Each row below holds a small network's activations on one input, seen along a few directions.
Each table varies a few parts of the input and shows all the possible inputs, shuffled.
Descriptions start from the smaller parts, as in this example, which fits no table here: one of 3 separate values, together with either a single point or one of 11 places around a ring or (one of 6 places along a line, together with one of 8 places around a ring).
Shared parts are said once, and a part with two or three values counts as separate values.

Rows:
x1: -.09,.10,.10,.06,.01,.13,.01,-.03,-.01,-.32,.13
x2: -.12,.05,-.10,.06,-.31,.08,-.07,-.27,.02,-.06,-.09
x3: -.02,-.15,.01,.04,.08,.02,-.08,.32,.02,-.04,.06
x4: -.01,-.12,-.28,-.09,-.27,.02,.19,.11,-.16,.24,-.22
x5: -.05,.16,-.32,.17,-.24,-.04,.10,.12,.03,-.26,-.10
x6: .06,-.26,.00,.00,-.15,.04,.30,-.02,.12,.26,-.33
x7: .07,-.13,-.19,.10,-.04,.00,.11,.40,.09,.05,-.20
x8: -.03,-.12,-.16,.09,.05,.01,-.07,.37,.02,.00,-.05
x9: -.10,.08,-.15,.17,-.12,.00,-.04,.01,.07,-.29,.00
x10: .02,.07,-.20,.19,-.21,-.01,.14,.01,.17,-.24,-.17
x11: -.23,.13,.16,.06,.15,-.04,-.22,.01,-.20,-.34,.30
x12: -.04,-.18,.12,-.18,-.03,.19,.11,-.05,-.19,.18,.02
x13: .01,-.02,.01,.15,-.31,.06,.18,-.27,.25,-.01,-.30
x14: .01,-.04,-.31,.08,-.07,-.02,.06,.49,-.04,.04,-.15
x15: .09,-.17,-.03,.17,.04,-.01,.17,.37,.21,.05,-.23
x16: -.05,-.08,.05,.03,.22,.04,-.09,.41,-.21,-.06,.17
x17: -.20,-.14,.19,-.16,.10,.03,-.10,-.01,-.38,.15,.20
x18: .45,.42,.20,-.14,.73,-.39,-.17,-.33,.42,.10,.28
x19: -.11,.03,.09,.00,-.27,.09,-.08,-.32,.02,-.10,.02
x20: -.26,.10,.21,-.05,-.04,.04,-.24,-.25,-.25,-.13,.22
x21: -.16,-.08,.14,-.01,.30,-.04,-.23,.36,-.25,-.09,.25
x22: -.05,-.22,.06,-.12,-.12,.07,.05,-.08,-.10,.18,.00
x23: .53,.17,.13,-.22,.82,-.41,-.25,.13,.29,.35,.22
x24: .04,-.21,-.17,-.08,-.23,.06,.23,.00,-.01,.25,-.31
x25: -.08,.11,-.27,.05,-.43,.03,.06,-.15,-.03,-.05,-.20
x26: .42,.40,.27,-.25,.52,-.28,-.18,-.60,.37,.33,.19
x27: -.09,-.15,.09,-.12,.02,.10,.03,.03,-.34,.18,.13
x28: -.09,.07,.04,.11,-.09,.01,-.05,-.05,.08,-.32,.11
x29: -.01,.03,-.15,.06,-.39,.07,.10,-.26,.12,-.04,-.28
x30: -.11,.06,.15,-.06,-.17,.21,-.02,-.30,-.06,-.10,.04
x31: -.15,.09,.12,.00,-.13,.12,-.10,-.22,-.21,-.11,.15
x32: .03,.03,-.03,.26,-.13,-.03,.21,.00,.30,-.23,-.21
x33: -.02,-.12,.07,-.01,.17,.12,-.02,.35,-.07,-.05,.08
x34: .52,.13,.19,-.41,.65,-.36,-.05,-.30,.18,.62,.14
x35: -.12,.13,.07,.10,.07,.04,-.07,.05,-.16,-.33,.23
x36: -.06,-.20,-.13,-.07,-.16,.06,.06,-.02,-.11,.22,-.11
The inputs of x17 and x20 match in every part but one. If x27 is changed in the same way as x17 into x20, which row does it become?
Answer: x31
What do these inputs look like to the network?
Answer: one of 4 separate values, together with either a single point or one of 8 places along a line
Which other rows does x25 become when the choice among 4 separate values takes its other values? List them by row number.
Answer: x4, x5, x14
List by row number the other rows that have the choice among 4 separate values in common with x28.
Answer: x1, x5, x9, x10, x11, x18, x32, x35
Which other rows does x36 become when the choice among 4 separate values takes its other values? List them by row number.
Answer: x2, x8, x9

Rows:
x37: .03,.12,-.03,.08,.20,-.09,-.30,.36,-.01,-.12,.18
x38: .18,.07,-.19,-.01,.13,-.12,-.08,.03,.32,.13,-.18
x39: -.09,.15,.00,-.06,.10,-.02,.00,-.08,-.28,.00,.17
x40: .19,.23,-.12,-.08,.06,-.01,.06,-.24,.21,-.05,-.08
x41: -.21,.00,.23,-.02,.10,.01,-.15,-.21,-.20,-.03,.23
x42: -.33,-.53,-.28,.27,-.80,.38,.44,.51,-.14,-.29,-.40
x43: .21,.28,-.07,.04,.02,-.22,.16,-.28,.20,-.08,-.07
x44: .15,-.23,.10,-.16,.16,-.01,.07,.10,-.08,.28,-.09
x45: -.43,-.09,-.40,.30,-.91,.41,.32,.10,-.30,-.42,-.35
x46: .08,.02,-.10,-.16,-.01,-.12,-.06,.06,.04,.31,-.08
x47: .03,.27,.05,.01,.13,.01,-.15,.09,-.10,-.30,.28
x48: -.64,-.20,-.11,.42,-.91,.47,.16,-.06,-.22,-.47,-.39
x49: .07,.17,-.01,-.21,-.07,-.01,.08,-.20,-.06,.14,.03
x50: .22,-.05,.03,-.02,.25,-.01,.13,.08,.32,.12,-.19
x51: -.11,.14,.30,.07,.12,.04,-.32,-.04,-.02,-.33,.33
x52: .08,.05,-.03,-.19,-.03,-.02,.00,-.21,-.19,.12,.03
x53: -.06,-.14,.16,.00,.39,.04,-.03,.37,-.17,-.07,.25
x54: .07,.11,.12,-.02,.05,.03,-.10,-.36,.30,-.06,-.04
x55: .20,.12,-.15,.10,.08,-.34,.02,-.02,.30,.10,-.16
x56: -.06,.00,-.09,-.01,.17,-.12,-.15,.18,-.18,.18,.07
x57: .21,.14,-.10,-.07,-.01,.01,.12,-.29,.10,.13,.02
x58: .09,.16,.17,.10,.01,-.20,.01,-.41,.29,-.10,-.02
x59: -.02,-.07,.20,-.15,-.05,.03,-.17,-.34,-.11,.11,.07
x60: .25,.00,.08,.08,.20,-.22,.24,.04,.31,.09,-.17
x61: -.13,.11,.03,-.07,.18,-.01,-.09,.05,-.24,-.25,.33
x62: .26,-.16,.05,-.05,.16,.01,.19,.03,.21,.28,-.09
x63: .12,-.11,.13,-.17,.12,.00,.15,.12,.04,.31,-.09
x64: -.26,-.02,.26,-.04,.19,.02,-.24,-.08,-.16,-.30,.39
x65: .09,.03,.14,-.01,-.02,.06,-.03,-.41,.18,.13,.06
x66: .08,.00,.19,.10,.34,.05,-.10,.42,-.02,-.12,.18
x67: -.42,-.33,-.55,.30,-.89,.25,.18,.42,-.16,-.25,-.43
x68: -.11,-.02,-.07,-.03,.26,-.09,-.21,.31,-.16,-.08,.24
x69: .21,-.02,-.17,-.02,.05,-.10,-.02,-.03,.21,.30,-.08
x70: .10,-.10,-.13,-.15,.04,-.12,-.14,.04,-.08,.29,-.07
x71: -.05,.05,.23,-.16,-.09,.03,-.07,-.32,.02,.13,.07
x72: -.01,-.14,.14,-.03,.29,.00,.07,.24,-.18,.17,.05
The inputs of x44 and x52 match in every part but one. If x62 is changed in the same way as x44 into x52, which row does it become?
Answer: x57
What do these inputs look like to the network?
Answer: one of 4 places along a line, together with either a single point or one of 8 places along a line
Which other rows does x71 become when the place on the line of 8 takes its other values? List them by row number.
Answer: x41, x51, x54, x58, x59, x64, x65
Which other rows does x40 become when the place on the line of 4 takes its other values? List them by row number.
Answer: x38, x50, x54
Start at x42 and move only the place on the line of 4, one step at a time. The first step leads to x67. Which rows follow, in order?
Answer: x45, x48

Rows:
x73: .09,-.10,-.07,.04,-.17,.05,.16,-.13,.25,.08,-.28
x74: .06,-.05,-.20,.07,-.04,-.04,-.02,.28,.04,.08,-.12
x75: -.06,.09,-.04,.16,.05,.01,-.01,.23,.04,-.36,.12
x76: -.02,.19,.16,-.01,.30,-.07,-.19,-.06,-.11,-.15,.29
x77: .12,.05,-.02,-.22,.10,-.08,-.04,-.19,.03,.30,.01
x78: .04,-.04,.22,-.09,.24,-.02,-.17,-.02,-.01,.13,.15
x79: .09,.02,.02,-.18,.16,-.16,-.09,-.06,-.04,.25,.07
x80: -.59,-.41,-.07,.18,-.78,.47,.18,.10,-.45,-.24,-.20
x81: -.08,.15,-.05,.19,.04,-.02,-.01,.17,.05,-.32,.03
x82: .16,.06,.02,-.22,.09,-.07,.05,-.20,-.02,.33,.00
x83: .03,.15,-.14,.11,-.19,-.01,.05,-.22,.25,-.17,-.15
x84: -.51,-.34,-.30,.13,-.73,.37,.16,.23,-.51,-.11,-.18
x85: .03,-.10,.25,-.12,.34,.01,-.09,.10,-.10,.04,.24
x86: .04,-.05,-.18,.06,.06,-.04,.07,.35,-.04,.04,-.10
x87: .00,.19,.14,-.01,.21,-.07,-.27,-.12,-.03,-.11,.27
x88: .00,-.10,.00,.13,-.05,.04,.01,.20,.15,-.02,-.12
x89: .02,-.04,.24,-.09,.33,-.02,-.09,.05,-.10,.09,.17
x90: .04,-.12,-.04,.10,-.11,-.03,.11,.02,.19,.02,-.20
x91: .01,.19,.12,-.03,.15,-.13,-.18,-.28,.02,-.08,.20
x92: .07,.02,.04,-.16,.23,-.09,-.19,.09,-.08,.21,.13
x93: .17,-.03,-.22,-.03,-.19,-.02,.24,-.02,.08,.21,-.28
x94: .05,.01,.06,-.16,.32,-.09,-.10,.15,-.17,.18,.15
x95: .12,-.09,-.01,.03,-.20,.06,.29,-.13,.19,.11,-.29
x96: .09,-.06,-.24,.04,-.11,-.11,.08,.12,.09,.11,-.20
x97: -.61,-.11,-.13,.20,-.83,.42,.02,-.01,-.45,-.55,-.10
x98: .05,.20,.09,-.08,.10,-.06,-.13,-.41,.08,-.01,.14
x99: .00,.14,.17,-.04,.31,-.04,-.18,-.02,-.11,-.19,.36
x100: .06,.18,-.09,.10,-.23,.00,.17,-.22,.20,-.14,-.16
x101: .06,-.04,.20,-.11,.17,-.09,-.07,-.18,.04,.16,.09
x102: .06,-.04,.07,-.19,.32,-.06,-.10,.20,-.17,.13,.22
x103: .05,-.10,-.16,.04,.07,-.01,.07,.41,-.05,-.01,-.01
x104: -.01,-.16,.03,.10,.07,.06,.10,.33,.05,-.11,-.01
x105: .09,.23,.15,-.09,.08,-.05,-.03,-.42,.03,.03,.14
x106: .11,-.02,.17,-.16,.11,-.01,-.02,-.31,.09,.22,.02
x107: -.05,.16,-.07,.19,-.07,-.01,-.11,.10,.14,-.28,.00
x108: -.02,.14,-.11,.16,-.14,-.09,.00,-.08,.19,-.24,-.07
x109: .14,.00,.21,-.16,.09,.00,.08,-.32,.04,.25,.01
x110: -.02,-.11,.02,.13,.06,.04,.11,.27,.06,-.06,-.10
x111: .13,-.04,-.27,-.01,-.16,-.03,.13,-.03,.14,.18,-.27
The inputs of x100 and x93 match in every part but one. If x108 is changed in the same way as x100 into x93, which row does it become?
Answer: x96
What do these inputs look like to the network?
Answer: one of 3 separate values, together with either a single point or (one of 2 separate values, together with one of 6 places along a line)
Which other rows does x94 become when the choice among 2 separate values takes its other values? List them by row number.
Answer: x86

Rows:
x112: .39,-.12,-.08,-.09,.20,-.20,.10,.04,.41,.48,-.28
x113: -.05,.02,-.09,.11,-.45,.16,.31,-.32,.13,-.12,-.30
x114: .31,.13,-.15,-.10,.03,-.24,-.02,-.25,.33,.35,-.21
x115: -.08,-.07,.06,.14,.25,.00,-.11,.46,-.02,-.23,.16
x116: -.48,-.22,-.25,.13,-.58,.26,.01,.22,-.44,-.27,-.07
x117: -.48,-.20,-.02,.13,-.62,.40,.04,.00,-.37,-.32,-.04
x118: .36,.07,.31,-.32,.87,-.26,-.17,.16,.00,.34,.37
x119: .02,.06,-.34,.09,-.44,.04,.30,-.07,.09,-.04,-.34
x120: .27,.31,.21,-.29,.71,-.26,-.30,-.15,-.07,.23,.46
x121: .22,.08,.08,-.09,.00,-.12,.00,-.50,.37,.25,-.15
x122: -.21,.12,.24,.14,.04,.07,-.22,-.10,-.06,-.42,.25
x123: -.43,-.40,-.16,.18,-.43,.29,.10,.55,-.40,-.13,-.16
x124: -.15,.18,-.03,.12,.06,-.03,-.22,.15,-.10,-.36,.23
x125: .13,-.18,-.26,.12,-.29,.08,.42,.21,.15,.09,-.41
x126: .19,.24,.48,-.27,.65,-.20,-.25,-.40,-.02,.14,.50
What do these inputs look like to the network?
Answer: one of 3 separate values, together with one of 5 places around a ring
The inputs of x126 and x120 match in every part but the choice among 3 separate values. If x122 is changed in the same way as x126 into x120, which row does it become?
Answer: x124
Which other rows does x114 become when the choice among 3 separate values takes its other values? List them by row number.
Answer: x112, x121
Which other rows does x125 become when the place on the ring of 5 takes its other values? List them by row number.
Answer: x112, x115, x118, x123
